Each row below is a small network's average activation on inputs in which a field has the value named, seen along a few directions.
Values that are neighbours, or in one group, have similar rows; names and order tell nothing.
In the rows, zero is written as 500.
Strong random noise was added to every row along 3 fixed directions; ignore it. To show where, here is one row again and again, with new noise each time:
451, 470, 680, 614, 591, 438, 674, 662, 552, 561, 289, 488, 391, 522
452, 687, 462, 751, 575, 249, 501, 549, 511, 645, 455, 573, 607, 588
457, 352, 715, 527, 571, 618, 639, 712, 619, 478, 232, 525, 370, 532
452, 549, 402, 641, 505, 540, 285, 584, 666, 522, 377, 742, 740, 688
503, 389, 389, 496, 474, 885, 179, 665, 746, 335, 433, 804, 702, 669


Field H:
h10: 527, 489, 436, 372, 234, 402, 398, 335, 455, 569, 347, 445, 685, 627
h1: 538, 563, 575, 569, 530, 160, 549, 231, 399, 794, 283, 359, 569, 574
h8: 339, 624, 396, 482, 372, 191, 664, 336, 435, 542, 415, 321, 498, 455
h6: 481, 498, 605, 325, 559, 389, 768, 343, 409, 571, 226, 319, 341, 423
h3: 563, 591, 427, 453, 518, 402, 704, 321, 198, 498, 909, 317, 258, 191
h7: 406, 736, 416, 796, 553, 40, 393, 500, 475, 714, 423, 690, 815, 703
h9: 476, 572, 336, 479, 502, 519, 286, 407, 608, 554, 483, 775, 932, 576
h4: 428, 375, 810, 500, 414, 461, 663, 496, 552, 593, 240, 339, 394, 598
h2: 364, 509, 395, 485, 517, 466, 538, 513, 495, 454, 761, 441, 377, 401
h5: 594, 716, 526, 706, 560, 75, 420, 379, 398, 742, 575, 482, 580, 523
A value of H combines one of 2 hidden first parts with one of 5 second parts; all combinations occur once.
- Changing only the second part turns h3 into h8. h7 has the same second part as h3; what does that change turn h7 into? => h2
- Changing only the second part turns h10 into h1. h4 has the same second part as h10; what does that change turn h4 into? => h5

Field V:
v11: 205, 645, 428, 633, 388, 89, 477, 434, 649, 649, 284, 742, 647, 623
v7: 316, 503, 509, 562, 571, 433, 514, 655, 562, 497, 536, 508, 421, 473
v10: 411, 566, 698, 684, 636, 288, 731, 785, 600, 516, 421, 301, 461, 573
v1: 420, 497, 505, 397, 433, 306, 649, 320, 384, 499, 529, 371, 437, 444
v5: 620, 443, 661, 314, 683, 327, 771, 319, 409, 588, 378, 245, 306, 454
v6: 611, 197, 701, 426, 511, 962, 334, 508, 729, 385, 343, 655, 545, 610
v13: 777, 839, 218, 792, 469, 155, 183, 322, 289, 708, 602, 513, 661, 510
v3: 262, 369, 580, 277, 352, 587, 658, 508, 482, 420, 328, 451, 450, 410
v8: 252, 395, 562, 464, 445, 535, 784, 462, 422, 516, 417, 390, 296, 355
v4: 459, 645, 564, 644, 600, 512, 428, 770, 513, 564, 398, 729, 866, 749
v12: 652, 566, 461, 640, 517, 314, 569, 428, 269, 741, 382, 388, 481, 500
v2: 620, 481, 727, 646, 604, 457, 569, 520, 676, 600, 502, 485, 443, 453
v9: 729, 360, 396, 165, 410, 899, 509, 466, 382, 208, 816, 372, 163, 284
V is arranged as a ring.
- Name the neighbours of v11, in listed order. => v7, v8
- Name the neighbours of v5, in listed order. => v12, v9
- Name the neighbours of v4, in listed order. => v10, v2
